Small tables with named rows and columns. After each table, cells are looked up by row and column.

vav =
|  | mam | posori | raro | sebu | vun |
|---|---|---|---|---|---|
| nen | 133 | 122 | 119 | 80 | 113 |
| dogane | 82 | 73 | 104 | 66 | 108 |
| gab | 136 | 139 | 151 | 88 | 126 |
| safusid | 104 | 75 | 117 | 205 | 58 |
| ruz | 99 | 87 | 130 | 179 | 69 |
| muraf | 149 | 147 | 177 | 20 | 215 |
| namuser | 156 | 108 | 147 | 184 | 62 |
| kibi | 182 | 117 | 136 | 115 | 129 |
| zur | 152 | 99 | 109 | 80 | 115 |
| fitu | 117 | 132 | 132 | 125 | 122 |
| vutek | 156 | 115 | 100 | 128 | 109 |
| nop | 206 | 95 | 130 | 114 | 119 |
| mez | 126 | 129 | 129 | 104 | 93 |

What is the sebu of nop in vav? 114
What is the raro of muraf in vav? 177
What is the mam of zur in vav? 152
What is the mam of muraf in vav? 149
What is the posori of muraf in vav? 147
What is the raro of ruz in vav? 130
What is the vun of nop in vav? 119
What is the sebu of vutek in vav? 128
What is the sebu of muraf in vav? 20
What is the vun of muraf in vav? 215
What is the sebu of nen in vav? 80
What is the sebu of zur in vav? 80
What is the raro of namuser in vav? 147
What is the posori of namuser in vav? 108
What is the vun of kibi in vav? 129
What is the vun of ruz in vav? 69
What is the mam of fitu in vav? 117
What is the posori of gab in vav? 139
Row with the largest vun: muraf

lun =
        redebu  peg  donez  remeteg  zop  kegudo  ked  namunu
bevu       5.2  1.3    7.1      8.5  5.8     3.9  5.8     3.5
sebu       5.1  1.6    7.0      8.2  5.8     4.2  6.0     3.6
tas        5.4  1.2    7.1      8.6  5.7     3.7  5.7     3.4
bubos      5.8  1.0    7.1      8.8  5.6     3.4  5.5     3.3
totiz      6.0  1.1    7.0      8.8  5.4     3.2  5.3     3.2
befol      5.1  1.4    7.0      8.4  5.8     4.0  5.9     3.6
badake     6.2  1.2    6.9      8.7  5.3     3.1  5.1     3.2
vebut      6.3  1.3    6.7      8.5  5.1     3.1  5.0     3.2
lag        5.5  1.1    7.1      8.7  5.7     3.5  5.6     3.4

lag, redebu => 5.5
lag, ked => 5.6
lag, remeteg => 8.7
sebu, donez => 7.0
sebu, zop => 5.8
befol, zop => 5.8
totiz, ked => 5.3
vebut, zop => 5.1
bevu, donez => 7.1
totiz, remeteg => 8.8
bevu, zop => 5.8
sebu, remeteg => 8.2
Row with the largest ked: sebu

pigobu.csv
,ras,gov,seb,digu,karat
ledirok,213,160,136,198,171
ridefon,197,147,134,198,177
kizana,133,177,200,161,191
fevivip,127,251,240,49,96
fareb,160,164,173,176,183
lek,222,141,114,206,165
bakide,185,133,132,229,216
puvo,166,138,155,229,236
sobupud,131,185,206,145,177
tekevu,150,153,172,188,199
vapuma,204,154,136,195,174
rizumap,213,149,127,209,181
zizarub,146,151,174,193,209

What is the karat of ridefon in pigobu?
177
What is the ras of ledirok in pigobu?
213
What is the seb of kizana in pigobu?
200
What is the karat of fareb in pigobu?
183
What is the digu of puvo in pigobu?
229
What is the gov of vapuma in pigobu?
154
What is the digu of rizumap in pigobu?
209
What is the karat of bakide in pigobu?
216
What is the seb of zizarub in pigobu?
174
What is the ras of sobupud in pigobu?
131
What is the ras of vapuma in pigobu?
204
What is the digu of ridefon in pigobu?
198

dep:
|  | mer | fef | vuk | mek | tur | fum | lobip | movo | toragu |
|---|---|---|---|---|---|---|---|---|---|
| gom | 103 | 96 | 98 | 103 | 74 | 64 | 120 | 93 | 91 |
| mepived | 98 | 72 | 63 | 143 | 165 | 113 | 145 | 73 | 119 |
| nir | 120 | 145 | 70 | 123 | 48 | 86 | 126 | 195 | 91 |
| nofon | 121 | 127 | 77 | 105 | 109 | 53 | 98 | 228 | 127 |
| zupote | 156 | 94 | 63 | 170 | 48 | 103 | 141 | 183 | 106 |
| buf | 50 | 142 | 144 | 171 | 65 | 94 | 146 | 86 | 135 |
| gop | 50 | 145 | 90 | 171 | 165 | 142 | 147 | 222 | 164 |
| liv | 150 | 77 | 123 | 103 | 98 | 53 | 134 | 228 | 132 |
| guvozup | 156 | 87 | 144 | 110 | 111 | 118 | 147 | 135 | 164 |
| viz | 155 | 72 | 77 | 125 | 154 | 103 | 145 | 125 | 164 |
| loz | 52 | 104 | 98 | 157 | 152 | 142 | 140 | 72 | 133 |
| naven | 91 | 125 | 79 | 140 | 56 | 140 | 98 | 72 | 111 |

vuk of buf is 144
fum of loz is 142
movo of viz is 125
toragu of loz is 133
movo of liv is 228
mek of zupote is 170
vuk of nir is 70
fef of viz is 72
lobip of liv is 134
movo of gop is 222
vuk of mepived is 63
fum of gom is 64
toragu of buf is 135

vaz.tsv
	katav	dag	nin
ninizo	5.10	-3.05	-7.21
kela	-4.62	-5.31	-0.50
segavit	3.23	-2.51	-8.26
gubig	1.23	-4.00	-0.57
bolokis	-1.04	-3.19	-5.99
ginati	9.05	0.84	-6.13

ninizo, nin => -7.21
segavit, nin => -8.26
gubig, dag => -4.00
bolokis, nin => -5.99
bolokis, katav => -1.04
segavit, dag => -2.51
ginati, nin => -6.13
kela, katav => -4.62
bolokis, dag => -3.19
ginati, katav => 9.05
gubig, katav => 1.23
kela, dag => -5.31
ninizo, katav => 5.10
kela, nin => -0.50
ginati, dag => 0.84
ninizo, dag => -3.05

Table nulegid
|  | tosim | dinini | sepate | reb |
|---|---|---|---|---|
| pok | 68996 | 63150 | 36611 | 88405 |
| rufenum | 43541 | 53126 | 38471 | 40476 |
| zatoteg | 49143 | 56863 | 68891 | 11659 |
| rarig | 52481 | 56323 | 46029 | 48396 |
| zuzeduv | 53265 | 51041 | 34543 | 38148 |
| zum | 59840 | 48348 | 61617 | 47804 |
| vik | 65026 | 50869 | 70099 | 65463 |
| suf | 49629 | 60558 | 53616 | 72690 |
| nug | 63421 | 48848 | 49280 | 61758 |
| riken | 61921 | 41049 | 54953 | 54478 |

rufenum, dinini -> 53126
pok, reb -> 88405
nug, reb -> 61758
pok, sepate -> 36611
riken, sepate -> 54953
zum, reb -> 47804
zatoteg, reb -> 11659
zum, sepate -> 61617
zuzeduv, dinini -> 51041
rufenum, tosim -> 43541
nug, dinini -> 48848
zatoteg, dinini -> 56863
suf, tosim -> 49629
nug, tosim -> 63421
nug, sepate -> 49280
rarig, sepate -> 46029
zuzeduv, tosim -> 53265
zum, dinini -> 48348
zatoteg, tosim -> 49143
suf, reb -> 72690
Row with the largest tosim: pok

